These are the activations of a small neural network, seen along a few directions. Each row is one input.
In each table, some parts of the input vary, and every possible input appears once, in random order.
Descriptions start from the smaller parts, as in this example, which fits no table here: one of 2 separate values, together with either a single point or one of 9 places along a line or (one of 4 places along a line, together with one of 5 places around a ring).
Shared parts are said once, and a part with two or three values counts as separate values.

Other details of the inputs vary at random and push rows far along two fixed directions, the same in every table; ignore that.

A family of inputs:
r1: [1.02 -1.33 -3.12 1.93 1.64 0.86 -3.22 1.39 -1.61 -2.59 -3.99 4.20]
r2: [1.42 -2.23 -2.59 0.40 -0.42 0.19 2.56 -1.15 -3.18 -1.39 1.08 0.23]
r3: [-4.93 0.20 1.69 -1.22 -4.40 -2.17 0.51 -1.91 3.01 5.40 3.49 -2.06]
r4: [5.25 -2.90 -1.55 1.87 5.51 0.56 -0.63 2.60 -2.28 -3.04 -5.12 -0.42]
r5: [0.78 -2.57 -3.50 6.82 -2.10 -0.88 -5.37 -2.24 0.46 -3.33 -1.44 4.92]
r6: [3.13 2.73 5.45 -5.83 3.86 0.77 2.32 1.37 -2.65 2.75 0.41 -7.01]
r7: [4.33 -0.09 0.51 -1.32 3.05 -1.91 -1.97 4.03 -4.62 -2.08 -3.56 1.66]
r8: [3.32 -2.18 -5.98 2.38 3.15 3.69 -0.07 1.50 -3.45 -7.51 -4.54 4.95]
r9: [2.86 -0.19 -0.28 2.92 2.11 3.14 -3.12 -0.75 0.38 -2.79 -1.94 -0.10]
r10: [-6.01 -1.52 -0.78 3.46 -8.66 -0.52 0.27 -4.44 6.19 -0.21 6.72 0.33]
r11: [-3.77 4.13 5.00 -8.40 -1.91 -0.65 6.86 2.34 1.80 1.84 4.30 -5.27]
r12: [-0.18 -1.27 -1.12 2.51 -1.71 -1.39 -2.47 -1.54 -0.35 1.16 0.92 1.34]
r13: [-0.61 0.85 0.56 0.80 -0.82 -1.79 -0.93 -1.41 0.41 1.39 1.71 0.09]
r14: [3.10 2.38 1.57 -5.86 3.70 -0.46 6.25 2.11 -4.77 -0.74 0.38 -2.82]
r15: [2.76 0.22 -1.33 -2.26 4.70 1.25 -0.75 3.33 -4.05 -1.32 -4.60 2.77]
r16: [-3.41 -2.69 -4.16 2.09 -3.29 2.15 2.01 -3.30 1.71 -0.77 1.73 1.69]
r17: [-0.88 -0.11 0.19 -1.29 -0.30 -0.98 -0.36 0.38 -0.85 2.43 0.39 -0.29]
r18: [0.44 3.27 3.08 -6.61 3.59 -0.71 2.55 4.49 -2.46 1.37 -2.58 -1.56]
r19: [1.43 1.68 4.70 -5.83 3.08 1.53 2.19 1.01 -1.45 3.29 0.69 -6.54]
r20: [-7.46 -3.45 -2.23 2.97 -9.06 0.06 0.22 -4.36 5.98 0.12 5.44 1.01]
r21: [-2.68 2.56 2.12 -0.60 -2.17 -1.39 0.54 -0.89 2.87 2.40 2.28 -0.76]
r22: [0.12 1.40 2.54 -2.58 -0.08 -2.32 0.68 0.91 -1.56 2.50 0.76 -1.57]
r23: [0.68 0.41 1.09 2.54 1.01 0.22 1.41 -0.94 3.37 0.02 -0.08 -2.35]
r24: [3.11 1.60 0.58 -0.57 2.63 -0.77 -1.56 3.59 -1.73 -3.06 -3.26 2.41]
r25: [-1.36 -3.72 -2.87 5.12 -5.73 -0.92 -2.24 -2.95 1.55 -4.22 3.23 2.74]
r26: [-4.24 -0.28 0.47 -3.67 -3.35 -0.24 6.20 -2.53 0.76 4.20 5.48 -4.08]
r27: [2.57 -3.18 -2.87 4.47 3.12 1.57 -1.43 0.61 0.79 -3.47 -4.87 1.21]
r28: [-4.06 2.72 2.05 -0.70 -3.20 -0.67 1.62 -2.90 3.87 5.04 4.64 -1.36]
r29: [-1.58 -3.59 -4.00 4.63 -2.80 0.42 -3.78 -3.11 0.61 0.95 0.36 3.93]
r30: [-3.64 1.63 2.23 0.08 -3.35 -1.96 0.92 -3.33 2.84 5.02 4.65 -1.98]
r31: [1.16 -0.27 -2.61 2.42 1.83 1.93 -2.78 1.17 -0.98 -2.83 -3.44 4.11]
r32: [3.22 0.75 2.29 -0.08 3.72 -1.06 2.13 0.58 0.21 -0.04 -0.93 -3.92]
r33: [-2.06 0.61 -0.96 3.34 -2.47 -0.25 -2.10 -2.17 2.98 0.53 1.28 1.97]
r34: [4.01 -0.23 -0.18 -0.59 3.39 -0.51 -1.31 2.39 -4.78 -0.76 -2.58 1.44]
r35: [-0.10 2.54 3.33 -4.74 0.75 -1.82 2.68 0.37 -1.70 5.18 2.45 -3.04]
r36: [7.60 1.00 2.83 -3.71 8.57 -0.84 2.79 5.24 -5.10 -1.64 -4.87 -3.78]
r37: [0.97 2.17 2.42 -2.29 2.89 3.17 0.23 0.63 0.84 0.02 -1.09 -3.41]
r38: [5.93 -0.58 0.09 1.80 4.60 2.06 -3.42 0.61 -2.72 -3.89 -3.47 -0.48]
r39: [-1.20 -0.56 0.73 -1.18 -1.46 -1.71 -0.84 1.07 -0.21 1.65 0.15 0.19]
r40: [-3.56 -1.92 1.09 -0.35 -6.63 -1.96 1.94 -2.39 1.83 1.10 6.17 -2.23]
r41: [-3.70 -0.39 -1.98 4.10 -3.84 0.36 -2.85 -2.27 3.95 -0.28 0.25 3.10]
r42: [0.88 -2.91 -4.44 4.35 0.79 1.93 -4.20 0.03 -1.15 -3.08 -3.93 5.70]
r43: [0.27 -5.25 -5.81 7.20 -1.75 1.25 -5.92 -2.18 -0.71 -2.38 -2.12 6.00]
r44: [-5.62 2.38 1.07 -0.44 -3.75 -0.48 0.87 -2.13 4.93 4.26 3.25 -1.27]
r45: [-0.48 4.04 3.37 -4.84 1.55 -0.83 1.79 3.65 0.21 1.00 -1.08 -1.07]
r46: [3.97 1.88 2.01 -2.63 3.36 -2.22 -0.45 3.91 -3.49 -1.63 -2.78 0.58]
r47: [2.62 -3.11 -4.39 7.68 2.29 2.34 -3.58 -0.43 2.19 -5.51 -4.90 3.22]
r48: [-3.44 0.76 -1.18 1.63 -2.43 0.79 -0.78 -2.31 3.20 2.27 1.62 1.87]
r49: [0.30 0.69 -1.25 -0.81 0.28 1.37 3.81 -0.53 -0.63 -1.74 1.43 -0.21]
r50: [0.52 -1.46 -0.57 1.46 1.17 3.52 -2.50 -1.00 1.04 -0.99 -2.07 -1.06]
r51: [1.01 0.88 3.15 -7.88 1.15 -1.24 4.48 4.38 -3.75 -0.51 1.13 -3.40]
r52: [-0.40 3.16 2.33 -2.12 1.06 -0.17 1.57 0.66 -0.06 1.95 0.99 -0.72]
r53: [0.91 1.47 0.80 -0.72 0.82 -1.25 0.04 -0.53 -1.31 1.70 0.75 0.38]
r54: [-4.32 -0.13 0.44 0.18 -3.73 -1.07 -0.80 -0.65 3.60 2.27 1.08 0.72]
Description of these inputs: one of 6 places around a ring, together with either one of 4 separate values or one of 5 places along a line.
Question: The inputs of r43 and r30 match in every part but the place on the ring of 6. If r4 is changed in the same way as r43 into r30, which row does it become?
Answer: r32
Question: The inputs of r18 and r22 match in every part but the place on the ring of 6. If r15 is changed in the same way as r18 into r22, which row does it become?
Answer: r35
Question: Which other rows agree with r31 in the place on the ring of 6? List them by row number.
Answer: r8, r11, r37, r41, r44, r45, r47, r48
Question: Which other rows agree with r10 in the place on the ring of 6? List them by row number.
Answer: r9, r21, r23, r24, r28, r33, r49, r52
Question: Change only the choice among 4 separate values in r27. List by row number the other rows that result.
Answer: r16, r20, r50
Question: A walk changes only the place on the line of 5. It starts at r29 and steps to r43. List the rest of the walk in order.
Answer: r17, r3, r39

A family of inputs:
r55: [-2.85 1.57 1.28 -2.88 0.10 1.64 3.39 -0.54 3.22 2.46 1.60 -3.93]
r56: [-1.60 0.39 -1.13 3.57 -0.74 0.14 -4.82 0.22 2.70 -0.28 -2.65 4.37]
r57: [1.91 0.76 1.09 -1.13 1.13 0.04 -0.10 1.84 -0.58 -3.89 -1.32 -0.80]
r58: [-3.62 0.09 0.91 3.62 -3.12 0.99 -0.09 -3.86 5.31 2.95 2.80 -1.95]
r59: [0.06 -0.27 0.38 -1.16 -1.84 -0.58 1.24 1.13 -0.67 -2.48 1.18 -0.48]
r60: [-1.01 1.08 0.09 -3.11 0.08 1.16 3.97 0.45 0.00 0.22 0.89 -1.56]
r61: [-1.51 1.62 2.76 -2.02 -1.17 -0.76 2.54 -0.06 2.88 0.33 2.67 -2.61]
r62: [2.42 2.04 0.30 -3.49 3.28 -1.55 -1.86 4.05 -4.67 0.50 -3.91 3.56]
r63: [3.07 -0.17 -0.74 -3.58 4.11 0.96 1.98 2.56 -5.09 -2.14 -2.47 0.59]
r64: [3.07 0.82 2.56 -3.51 1.48 -2.08 0.43 1.90 -4.11 0.14 -0.30 -1.75]
r65: [-2.66 0.64 1.38 1.53 -2.82 -1.73 -0.11 -3.41 3.59 4.67 3.78 -3.02]
r66: [-0.58 0.53 -1.42 -1.62 0.27 -1.00 -1.72 2.79 -3.10 -0.94 -2.11 5.01]
r67: [2.16 -1.80 -1.68 0.09 2.34 1.12 -0.69 0.24 -3.01 0.48 -2.41 0.48]
r68: [4.22 1.55 1.45 -1.81 6.16 2.01 0.68 2.93 -2.17 -1.64 -4.83 -1.06]
r69: [-1.29 0.80 1.46 -2.36 -0.62 -0.32 2.27 -2.12 -0.22 4.20 1.92 -2.48]
r70: [-0.65 -1.56 -3.37 4.77 -1.14 2.21 -1.72 -1.82 2.51 -3.23 -0.28 2.11]
r71: [-0.21 -2.94 -3.34 3.08 -1.96 -0.71 -0.95 -1.48 -1.23 -2.45 0.37 2.71]
r72: [2.85 1.43 1.38 -5.29 4.18 0.21 3.57 3.60 -5.65 -0.82 -0.97 -1.23]
r73: [5.18 0.96 2.07 -1.41 4.10 -1.24 -2.20 3.07 -3.84 -1.90 -2.70 -1.54]
r74: [-3.61 -0.87 1.37 -0.65 -5.58 -2.21 1.13 -2.56 1.55 1.88 5.47 -1.76]
r75: [-4.42 0.08 -0.17 2.28 -4.19 -0.45 1.25 -3.59 5.38 0.77 3.35 -1.41]
r76: [-6.60 1.48 -0.08 -0.48 -5.82 -0.92 0.57 -1.00 3.92 3.03 3.23 2.20]
r77: [0.47 1.61 3.99 -1.25 0.28 -1.09 0.39 0.71 1.13 0.58 0.36 -3.61]
r78: [0.78 -2.93 -2.95 4.47 -1.88 -1.25 -2.64 -2.54 -0.71 -0.61 -0.06 2.64]
r79: [2.21 -0.12 -0.14 -1.72 0.66 -0.22 1.55 2.69 -1.89 -3.29 -0.14 0.85]
r80: [-2.75 3.44 2.76 -2.14 -0.68 -1.96 -1.48 0.48 1.56 5.14 0.67 0.12]
r81: [-2.51 -0.08 1.95 2.00 -3.79 -1.81 -1.04 -3.44 4.05 4.13 4.60 -2.23]
r82: [2.79 -5.82 -8.52 9.23 -0.41 3.44 -5.43 -0.90 -1.57 -8.98 -4.16 8.16]
r83: [-2.16 -1.62 0.41 0.08 -3.80 -1.79 1.08 -1.56 0.52 0.69 4.05 0.18]
r84: [4.88 2.37 2.46 -3.17 6.40 0.56 0.77 3.42 -4.35 0.32 -2.82 -2.08]
r85: [-0.67 -1.74 -1.50 -1.32 0.24 1.07 1.49 -0.10 -1.62 0.71 0.16 -0.13]
r86: [2.92 -5.51 -6.60 9.75 1.67 3.70 -6.76 -1.28 0.75 -5.59 -5.92 5.74]
r87: [-3.72 3.67 1.79 -2.84 -1.47 -0.62 0.49 1.28 3.07 2.13 0.64 0.87]
r88: [-2.84 -0.18 0.43 2.24 -2.49 0.51 -0.58 -4.33 3.68 4.47 2.80 -2.05]
r89: [0.58 -1.66 -1.65 5.59 -0.10 0.36 -2.74 -1.65 2.21 -2.02 -1.94 1.39]
r90: [0.54 -2.61 -2.51 4.40 0.54 1.72 -3.47 -2.11 0.97 0.64 -1.39 0.85]
r91: [1.71 3.02 5.32 -4.22 2.82 -1.05 2.64 2.66 0.23 1.75 0.38 -4.26]
r92: [0.84 -0.81 -2.07 -1.64 1.89 2.33 2.00 1.88 -1.45 -1.74 -1.77 0.11]
r93: [2.44 1.78 1.90 -3.87 2.91 -0.46 2.43 1.58 -3.91 2.03 -0.16 -2.03]
r94: [-0.28 -2.31 -3.86 3.53 -2.15 0.23 -0.33 -0.85 0.43 -3.68 -0.12 2.71]
r95: [-2.15 -1.19 0.79 1.15 -4.15 -2.45 -0.34 -3.27 1.86 3.22 4.38 -0.70]
r96: [2.56 2.48 1.47 -4.69 5.26 1.86 3.21 2.97 -1.68 -1.75 -2.88 -1.95]
Question: The inputs of r60 and r63 match in every part but one. If r82 is changed in the same way as r60 into r63, which row does it become?
Answer: r72
Question: The inputs of r70 and r58 match in every part but one. If r55 is changed in the same way as r70 into r58, which row does it become?
Answer: r86
Question: What do these inputs look like to the network?
Answer: one of 6 places around a ring, together with either a single point or one of 6 places along a line
Question: Which other rows agree with r64 in the place on the ring of 6? List them by row number.
Answer: r62, r67, r69, r78, r93, r95
Question: Change only the place on the ring of 6 in r66. List by row number the other rows that result.
Answer: r56, r62, r76, r80, r87
Question: A walk changes only the place on the ring of 6. It starts at r74 and steps to r59. List the rest of the walk in order.
Answer: r57, r77, r73, r64
